Each row below holds a small network's activations on one input, seen along a few directions.
Each table varies a few parts of the input and shows all the possible inputs, shuffled.
Descriptions start from the smaller parts, as in this example, which fits no table here: values(3) and (point or line(11) or (line(4) and ring(5))).
Shared parts are said once, and a part with two or three values counts as separate values.
In the rows, 128 means zero.

Other details of the inputs shift rows strongly along two fixed directions, in all tables alike. That doesn't count.

Rows:
R1: [132 144 139 125 111 151 116 124 133 143 137 147 133]
R2: [ 92 132 157 117 109 147  95 133 145 173 122 151 135]
R3: [127 124 137 124 127 124 113 146 131 133 135 120 128]
R4: [149 117 115 110 146 107 142 129 127  95 150 104 134]
R5: [ 97 128 134 132 103 141 125 146 114 181  47 147 115]
R6: [114 143 137 107  92 138  98 127 142 177 118 158 136]
R7: [129 126 139 125 126 121 116 147 131 135 136 121 126]
R8: [102 130 121 169 135 120 162 116 101 149  42 118  82]
R9: [112 122 131 102 130 131 123 113 141 132 134 135 142]
R10: [146 115 115 115 141 107 140 129 136  97 152 113 144]
R11: [142 113 115 114 142 108 137 129 137  96 152 116 144]
R12: [108 125  95 189 167 129 198  96  77  93  38 110  77]
R13: [151 126 121 126 145 130 142 142 122  90 164 111 135]
R14: [129 126 131 135 124 142 130 152 130 121 138 138 142]
R15: [146 120 119 112 134 111 137 136 136 114 143 115 140]
R16: [123 140 132 124 120 123 107 111 140 137 149 132 123]
R17: [132 118 129 128 142 117 115 139 135 113 151 116 132]
R18: [148 140 120 124 137 133 132 107 131  95 175 125 134]
R19: [136 116 125 130 145 109 126 132 138  98 161 113 134]
R20: [ 79 141 145 144 109 171 131 126 116 176  64 161 116]
R21: [146 121 123 126 149 105 134 131 131 100 159 104 124]
R22: [123 138 146 130  98 155 117 172 133 169 116 152 141]
R23: [132 139 139 127 109 153 113 123 132 146 141 148 134]
R24: [152 127 121 126 142 129 143 144 126  97 162 116 136]
R25: [114 125 141 115 102 136 104 159 138 171 103 153 146]
R26: [121 130 141 110 100 133 113 161 134 176 103 147 138]
R27: [141 118 120 109 136 116 130 136 130 110 140 112 138]
R28: [136 128 129 110 117 126 115 106 137 139 138 137 134]
R29: [146 130 121 107 133 115 125  99 138 112 153 124 134]
R30: [145 126 128 124 140 114 117  96 138 106 172 115 125]
R31: [142 120 126 130 143 105 130 133 136 104 161 108 134]
R32: [116 133 145 131 104 159 106 172 130 163 116 155 143]
R33: [144 125 121 128 142 135 139 142 121  94 153 113 134]
R34: [123 132 142 127 113 131 101 111 135 155 139 138 126]
R35: [130 137 139 123 123 124 108 109 139 137 145 131 124]
R36: [ 92 133 144 154 104 136 124 146 119 183  57 148 109]
R37: [111 131 128 131 109 134 127  98 117 168  78 146 113]
R38: [143 118 115 119 140 105 144 128 131 107 139 113 138]
R39: [105 134  85 192 182  98 207  31  73  82  33  89  41]
R40: [123 121 135 133 131 122 113 142 134 130 134 127 132]
R41: [126 138 131 108 109 128 111 115 138 150 130 145 134]
R42: [126 129 137 128 117 151 118 160 125 137 129 138 139]
R43: [114 124 140 113 103 137 102 160 137 171 103 150 144]
R44: [109 120 108 168 161 112 168 100  93 105  63  98  79]
R45: [144 128 126 133 134 131 139 146 129 107 154 124 143]
R46: [150 129 122 127 137 136 130 102 128 101 174 123 136]
R47: [148 123 118 135 145 127 147 137 128  84 164 116 142]
R48: [145 140 116 125 137 133 132 107 132  94 176 123 132]
Description of these inputs: values(3) and (point or line(5) or ring(10)).
The inputs of R37 and R46 match in every part but the values(3) part. If R15 is changed in the same way as R37 into R46, which row does it become?
Answer: R22
The inputs of R40 and R12 match in every part but the values(3) part. If R3 is changed in the same way as R40 into R12, which row does it become?
Answer: R33
Which other rows does R43 become when the ring(10) part takes its other values? List them by row number.
Answer: R4, R5, R10, R11, R15, R25, R26, R27, R38
Which other rows does R32 become when the values(3) part takes its other values? List them by row number.
Answer: R17, R43

Rows:
R49: [150 127 130 110 132 110 106 135 154 108 195 118 149]
R50: [106 141 142 134 109 144 109 136 122 163 107 142 118]
R51: [155 127 136  98 143 118 102 135 152  85 233 115 157]
R52: [164 122 128  92 130 124 105 132 160  85 231 123 180]
R53: [126 131 133 111 106 137 119 130 131 157 121 138 134]
R54: [162 111 134  86 143 104  95 136 164  93 226 114 176]
R55: [130 131 106 135 142 116 162  98 114 118  96 120 107]
R56: [114 134 148 127 101 139 101 142 136 176 111 138 125]
R57: [126 123 133 116 108 141 126 180 131 157 117 143 150]
R58: [129 130 105 160 151 122 162  91 105 100 104 118  97]
R59: [121 128 147 117 102 128 104 139 132 174 103 147 129]
R60: [110 129 145 130 108 132 106 140 140 162 118 140 134]
R61: [156 123 132  94 138 113  94 138 159  97 221 107 158]
R62: [121 129 113 139 145 134 158  96 113 106  97 122 108]
R63: [123 124 110 160 162 126 164  86 105  98 103 114 103]
R64: [113 142 134 124 105 152 115 130 123 160  98 147 128]
R65: [124 137 139 128 116 127 110 136 141 157 123 135 125]
R66: [128 109 107 147 153 108 161 141 105 107  88 104 114]
R67: [120 128 139 141 120 140 125 176 122 143 122 134 134]
R68: [127 112 118 142 144 112 155 147 111 110  87 110 117]
R69: [122 123 143 134 118 133 121 179 133 143 112 128 134]
R70: [122 127 138 139 113 154 118 179 124 156 117 146 139]
R71: [116 128 116 160 161 118 162  91 106 100 105 109 101]
R72: [120 126 134 114 114 125 103 135 131 153 117 134 130]
R73: [122 135 142 112  98 140 118 136 131 175 107 153 133]
R74: [117 133 132 108 114 135 121 132 131 151 121 143 133]
R75: [110 138 139 130 111 151 121 127 127 161  97 152 136]
R76: [164 125 135 102 135 119 101 132 151  90 232 108 157]
R77: [112 133 141 122 120 131 108 137 136 151 123 134 125]
R78: [158 118 130 119 140 132 121 170 139  89 193 119 159]
R79: [130 126 115 146 142 134 164 142 106 102  92 119 122]
R80: [116 121 114 149 159 114 158  96 116 102  99 103  93]
R81: [128 127 117 150 153 109 159  94 111 108 100 103  93]
R82: [129 144 138 117 103 147 109 137 138 159 125 153 141]
R83: [127 133 138 131 110 149 111 129 128 152 128 140 127]
R84: [125 128 106 153 154 128 156  90 101  99 104 110  95]
R85: [108 123 138 128 107 124 112 133 130 165  94 144 129]
R86: [128 129 130 129 115 148 131 171 123 140 113 140 145]
R87: [130 135 142 130 113 145 116 128 128 151 128 144 126]
R88: [107 135 142 136 105 132 110 139 139 169 101 145 123]
R89: [175 108  94 114 180  74 149  92 135  34 205  80 135]
R90: [117 128 137 112 101 137 114 138 139 162 124 150 147]
R91: [128 131 103 151 146 122 168  88 110  95  97 117 106]
R92: [118 127 143 117 100 131 100 139 131 174 104 141 129]
R93: [115 136 131 122 101 135 123 133 129 169  98 153 130]
R94: [111 134 151 124 110 145 103 143 138 157 132 147 131]
R95: [126 127 106 161 150 123 162  90 109  98 104 117  99]
R96: [151 112 134  89 135 111  98 137 159 104 200 120 158]
R97: [120 119 107 138 159 103 157  93 106 100  92 105  96]
R98: [160 108 109 128 170 101 149 148 133  60 185  83 140]
R99: [127 129 136 118 114 120 107 135 137 157 116 140 131]
R100: [122 123 108 161 151 124 162  89 106  98 104 115 103]
R101: [121 130 111 162 150 114 162  94 109  98 105 112  96]
R102: [146 130 109 144 165 106 156  95 118  76 152 100 109]
R103: [154 118 132  79 128 124 106 138 162 105 212 127 168]
R104: [114 127 119 158 143 120 153 101 110 111 107 116 105]
R105: [165 131 135  93 123 130 108 131 150 106 204 129 163]
R106: [118 129 134 115 117 135 123 129 135 154 120 143 143]
R107: [152 127 103 144 165 115 157  90 118  75 151 105 111]
R108: [130 118 110 140 145 121 174 139 107 102  90 112 117]
R109: [125 139 139 119  99 152 111 133 130 160 117 146 136]
R110: [123 143 135 123 100 145 114 135 133 158 116 155 138]
R111: [115 141 139 115 107 151 111 136 131 155 116 152 136]
R112: [119 134 134 104 103 141 108 140 135 163 124 144 140]
R113: [125 118 105 147 149  99 157  94 114 102  93 110 102]
R114: [108 138 141 132 111 153 112 134 124 163 106 153 120]
R115: [117 131 150 138 110 145 120 182 125 149 114 141 134]
R116: [157 130 145 105 128 123 103 136 149 109 213 122 153]
R117: [123 134 111 160 150 113 161  95 106 101 106 113  95]
R118: [104 133 146 135 116 135 111 135 135 170 100 141 128]
R119: [123 126 106 138 137 116 162  99 117 115  97 122 111]
R120: [108 132 142 134 111 155 114 132 129 162 104 153 120]
The inputs of R114 and R111 match in every part but one. If R58 is changed in the same way as R114 into R111, which row does it become?
Answer: R110
The inputs of R105 and R116 match in every part but one. If R109 is changed in the same way as R105 into R116, which row does it become?
Answer: R76
What is each input in this table made of?
Answer: ring(6) and (values(2) or ring(10))
Which other rows does R98 become when the values(2) part takes its other values? List them by row number.
Answer: R69
Which other rows does R99 become when the ring(10) part takes its other values? List them by row number.
Answer: R54, R59, R72, R85, R89, R92, R96, R97, R113
Which other rows agree with R90 in the ring(6) part? List them by row number.
Answer: R53, R55, R57, R73, R74, R93, R103, R106, R108, R112, R119
A walk changes only the ring(10) part. It starts at R81 and steps to R56. List the rest of the walk in order.
Answer: R61, R77, R80, R118, R60, R88, R49, R65
Which other rows does R68 become when the values(2) part takes its other values? List them by row number.
Answer: R66

Rows:
R121: [140 115 119 163 164 121 149 133 114  73 141  98 108]
R122: [113 119 110 127 130 100 135 103 130 137  86 134 120]
R123: [169 148 106 127 121 129 149  97 112 114 139 125 118]
R124: [158  95 105 117 163 104 144 159 123  69 157  91 153]
R125: [137 100 101 143 162 105 177 141 107  80  91  96 115]
R126: [156 114 139 126 143 131  93 172 141  91 213 109 159]
R127: [141 114 142 103 124 117 117 194 148 130 158 131 168]
R128: [135 126 110 148 143 151 170 122 103  94 104 128 120]
R129: [192 125 129  72 105  94  94 163 162 124 214 118 172]
R130: [108 128 134 164 147 120 138  83 116 138  95 113  86]
R131: [148 142 111 168 142 103 155  90  98 114 101 100  72]
R132: [ 97 127 149 115  82 126 100 139 142 199  76 161 139]
R133: [115 128 141 116 100 134 118 203 143 167 116 142 154]
R134: [114 130 126 161 143 111 134  77 120 111 120 114  96]
R135: [112 113 121 134 140 104 154 100 120 145  66 114 107]
R136: [128 135  92 142 152 124 163  55 114  91 115 130 110]
R137: [150 139 122 115 129 150 140 153 140  92 196 130 162]
R138: [134 138 140 123 117 159 133 158 130 129 146 153 153]
R139: [121 116 102 114 164  90 158  94 118  92  94  93 104]
R140: [146 130 138  75 114 145  92 123 154 126 213 141 168]
R141: [117 130 131 176 156 125 156 135 106 106 105 112  98]
R142: [150 133 129 100 120 136 114  95 150 104 200 140 162]
R143: [ 79 150 156 173  94 162 119 178 118 197  63 154 105]
R144: [133 133 142 105 141 118  90 119 152 107 193 111 132]
R145: [128 132 116 136 145 136 158  70 117 117 113 125 113]
R146: [123 145 134  91 115 152 108 112 141 138 144 146 141]
R147: [134 125 113 141 136 159 153 133 102 107 111 130 134]
R148: [109 142 161 119  88 140  55 142 164 187 158 170 146]
R149: [ 58 144 159 161  90 155 104 123 105 230  19 162  75]
R150: [ 92 125 164  85  69 139  70 175 150 231  93 169 149]
What is each input in this table made of?
Answer: values(3) and (point or line(4) or line(5))
The inputs of R126 and R147 match in every part but the values(3) part. If R131 is changed in the same way as R126 into R147, which row does it become?
Answer: R123
Which other rows does R133 become when the values(3) part takes its other values? List them by row number.
Answer: R137, R143
A walk changes only the line(4) part. It starts at R133 and steps to R127. List the rest of the walk in order.
Answer: R125, R124
Which other rows does R148 become when the line(5) part takes its other values? List them by row number.
Answer: R130, R134, R144, R149

Rows:
R151: [140 115 123 113 141 116 132 146 130 105 141 113 138]
R152: [130 136 135 111 109 124 108 118 144 152 136 141 134]
R153: [145 130 121 124 134 143 134 128 124 103 156 124 135]
R154: [140 122 115 122 148 105 131  90 137  98 158 115 129]
R155: [118 134 144 103  95 141  92 131 141 178 121 152 136]
R156: [120 127 135 120 121 123 113 108 139 141 132 136 132]
R157: [128 130 138 140 143 109 108 106 135 118 158 109 109]
R158: [142 125 113 120 143 103 133  92 135  97 159 114 127]
R159: [135 133 124 127 139 143 135 128 127 101 158 124 138]
R160: [145 128 116 139 148 131 144 115 126  86 162 120 135]
R161: [153 133 115 131 142 130 150 117 122  89 162 117 131]
R162: [138 130 129 107 119 122 113 112 137 138 144 130 134]
R163: [123 127 134 111 127 123 113 112 142 135 147 133 134]
R164: [122 135 140 127 118 155 120 144 133 138 142 146 141]
R165: [117 133 138 107 116 131 105 119 141 149 136 138 136]
R166: [146 129 117 128 150 136 145 117 121  83 159 116 131]
R167: [ 99 118 113 159 148 119 172 121  98 129  44 115  93]
R168: [143 114 119 113 138 116 132 146 129 108 142 111 138]
R169: [134 124 134 114 113 122 120 161 135 146 126 132 142]
R170: [127 116  96 156 163 104 187 105  89  98  59  95  89]
R171: [127 143 146 122  95 163 107 155 130 169 126 158 143]
R172: [139 114 121 125 140 110 131 144 135 108 144 117 142]
R173: [115 123 136 118 119 131 120 161 132 147 112 132 139]
R174: [124 145 146 127  93 159 109 154 136 168 126 161 142]
R175: [ 78 148 143 147  80 148 125 115 109 226   8 168  91]
R176: [121 133  97 176 157 128 188  87  89  91  75 114  87]
R177: [130 129 133 105 124 125 110 113 138 133 143 132 133]
R178: [139 122 128 117 123 116 126 155 138 129 136 125 142]
R179: [130 131 134 133 123 147 124 134 133 122 150 139 143]
R180: [ 98 141 129 195 144 142 155 109  90 132  63 119  69]
R181: [119 125 144 119  98 130 104 174 140 170 114 150 147]
R182: [133 112 124 126 140 113 134 142 133 109 137 115 140]
R183: [126 120 145 141 134 115 107 163 135 130 147 112 124]
The inputs of R155 and R168 match in every part but one. If R157 is changed in the same way as R155 into R168, which row does it become?
Answer: R183
What is each input in this table made of?
Answer: values(3) and (point or ring(10))
Which other rows agree with R153 in the values(3) part? List them by row number.
Answer: R159, R160, R161, R164, R166, R171, R174, R176, R179, R180
A walk changes only the ring(10) part. It starts at R163 and steps to R156. List the rest of the walk in order.
Answer: R154, R158, R152, R175, R162, R155, R177, R165
